These are the activations of a small neural network, seen along a few directions. Each row is one input.
In each table, some parts of the input vary, and every possible input appears once, in random order.
Descriptions start from the smaller parts, as in this example, which fits no table here: one of 4 places along a line, together with either a single point or one of 11 places around a ring or (one of 3 separate values, together with one of 5 places around a ring).
Shared parts are said once, and a part with two or three values counts as separate values.
(in the rows, 128 means zero)

Other details of the inputs shift rows strongly along three fixed directions, in all tables alike. That doesn't count.

Rows:
R1: [ 98 129  82 143  60 114 166  92 111 151 122]
R2: [118  60 131  81 127 107 153 137 134  54  87]
R3: [ 76 196  79 162 122 105 130  91 132 158 165]
R4: [161  78 141  96 197 101  82 204  97 111 142]
R5: [160 170 140 170 125 140 131 100  95 184 149]
R6: [128 139 206 132 179 151  51 141  98  96 128]
R7: [138  86  75 126  64  86 203 113 158 122 103]
R8: [134  51 144 116 100 114 154 133 128  71  90]
R9: [186 205 162  95 180 130 110 114  74 166 153]
R10: [106 169 100 165 131 149 111 126 172 154 163]
R11: [ 94 112 176 195 102 100  66 128 136  93 133]
R12: [ 84 126 155 181 154 119  79 150 194 120 143]
R13: [209 159 158 113 152 172 140 125  77 182 109]
R14: [132 131 177 164 188 141  74 152 169 115 133]
R15: [ 72 186  75 151  90 143 108  92 120 145 169]
R16: [ 76  64 105 100  82  70 148 126 166  59 111]
R17: [178 145 121  54 141 157 159 107  65 138 107]
R18: [ 88  85 155 155  97 129  98 142 146  91 109]
R19: [212 124 108  42 138 119 204 126 123 162 105]
R20: [206 147 122  77 168 146 175 123 110 171 106]
R21: [101 165 100 203  91 116 140  92 131 182 154]
R22: [147 172 133  98 166 150 123 140 112 125 134]
R23: [135  80 152 111 161 119 141 158 181 104 116]
R24: [154  79 119  75  88 133 188 120 102 124  93]
R25: [171  82 136  85 161 141 159 175 171  85  88]
R26: [145 107 101  49 134 107 196 123 128 115 116]
R27: [152  78 148  65 167 107 158 150 141  69 101]
R28: [ 84 134   9  83  75 113 207 109 168 119 133]
R29: [110 137 188 144 189 121  77 146 141  95 150]
R30: [ 90 183  79 173 118 122 130  98 161 188 160]
R31: [171  87 110  86 102 135 194 133 135 140  88]
R32: [ 75 197  75 160 122 112 126  92 135 157 162]
R33: [ 84 132  65 113  81 100 179  80 113 132 136]
R34: [109  62 130  67 119 121 145 145 142  62  90]
R35: [137 110 173 148 177 124 111 153 167 110 131]
R36: [141  89 151 132 162 109 139 145 171 100 120]
R37: [ 91 181  83 175 118 115 134  97 159 189 163]
R38: [108  69 130 167 105 102 146 145 178  90  99]
R39: [ 96 145  95 169  74 116 149  85 101 156 135]
R40: [ 83 184  95 162  89  89 116  75 103 148 165]
R41: [ 79 128 152 192 153 106  81 141 194 124 149]
R42: [100 103 137 165 149 112 113 153 195  97 121]
R43: [ 85 129  57 120  78  90 182  75 112 124 134]
R44: [213 137 132 141 163 141  92 165  41 216 157]
R45: [139 142 188 172 176 108  72 146 163 120 148]
R46: [197 198 139 119 184 188 114 131 107 178 145]
R47: [ 96 135 192 146 159 131  57 133 116 101 144]
R48: [158 136 153 126 126 159 113 119  82 139 106]
R49: [117 117  28 164 118  79 144 144 125 189 173]
R50: [133 154 199 129 204 143  61 155 125 104 135]
R51: [149 120 110 103  83 133 177  97  82 152 120]
R52: [ 76 145 137 166 155 133  70 149 176  77 156]
R53: [117  83 152 100 140 122 119 137 130  66 104]
R54: [129 152  88  75 100 148 161 112  94 135 127]
R55: [147  43 146 110 112 114 168 153 165  90  91]
R56: [176  61 152 101 133 142 154 161 150  93  71]
R57: [104  51 123 179 113  92  68 179 104 112 141]
R58: [ 99 147 129 185  96 125 107 101 105 142 135]
R59: [212 118 105  71 112 166 204 138 103 146  85]
R60: [ 93 120 161 197 116 141  78 158 176 111 137]
R61: [ 72 190  80 163  93 130 118  92 108 140 161]
R62: [103 148  69 161  64 148 142  99 119 136 134]
R63: [128 113 205 158 124 124  56 139 119 106 131]
R64: [ 69 173  98 157  95 105 121  75 103 156 170]
R65: [ 84  87 107 122 108 129 116 140 162  48 116]
R66: [118 158 109 192 104 154 111 122 147 146 146]
R67: [ 98 152 115 170  85 160  95 115 122 137 148]
R68: [146 113 176 147 185 124 101 153 164 109 122]
R69: [160 132 200 157 161 184  59 168 141 124 131]
R70: [135  88 151 122 158 112 137 148 176 107 123]
R71: [106 150 125 182 103 135 112 118 143 166 140]
R72: [168 136 153 127 136 161 126 132 116 164 115]
R73: [ 69 194  79 149 118 116 123  95 139 165 166]
R74: [ 78 126  25  87  81  79 219  97 155 131 125]
R75: [ 92  46 109 130  73 108 157 138 158  62  79]
R76: [176 177 154  66 182 150 141 121  79 170 144]
R77: [187 197 150 110 178 181 117 137 106 188 146]
R78: [189 106 112  50  98 162 187 117  77 146  81]
R79: [138 163 142  87 166 141 119 133 114 142 132]
R80: [ 83  96 118 112 119  73 128 141 185  74 130]
R81: [176 179 163 117 130 191 102 125  57 171 131]
R82: [106 150 182 153 187 119  70 143 138 101 148]
R83: [141 136 118  68 149 124 156 129 125 131 119]
R84: [ 66 108 147 145 124 112  85 127 148  86 134]
R85: [ 91  83 156 157  98 125 100 139 147  90 112]
R86: [183  80 187 106 134 126 122 162 144 107  98]
R87: [125 160 165 117 148 142  98 111  83 144 151]
R88: [140  57 140 117 112 119 161 154 166  99  88]
R89: [161 188 157  91 159 172  98 108  57 167 140]
R90: [197 157 161 106 137 170 126 110  48 166 112]
R91: [106 145 133 185 105 127 121 115 140 168 151]
R92: [177 142  91  22 139 151 199 139 107 133 109]
R93: [111 112  85 136  67 135 162 119 123 109 111]
R94: [176 130 150 135 136 149 138 131 114 151 111]
R95: [149 128  80 111 137 112 107 137  39 169 168]
Description of these inputs: one of 5 places around a ring, together with either a single point or (one of 2 separate values, together with one of 9 places along a line).
Question: The inputs of R30 and R78 match in every part but the place on the ring of 5. If R45 is changed in the same way as R30 into R78, which row does it become?
Answer: R11
Question: The inputs of R92 and R54 match in every part but the place on the ring of 5. If R28 is changed in the same way as R92 into R54, which row does it become?
Answer: R15
Question: The inputs of R2 and R68 match in every part but the place on the ring of 5. If R6 is changed in the same way as R2 into R68, which row does it become?
Answer: R42
Question: Change only the place on the line of 9 in R88. List by row number the other rows that result.
Answer: R31, R55, R60, R69, R71, R72, R86, R91
Question: Change only the choice among 2 separate values in R39. List by row number the other rows that result.
Answer: R24
Question: Change only the choice among 2 separate values in R30. List by row number the other rows that result.
Answer: R14
Question: Change only the place on the line of 9 in R59. List by row number the other rows that result.
Answer: R5, R7, R13, R21, R38, R56, R66, R94
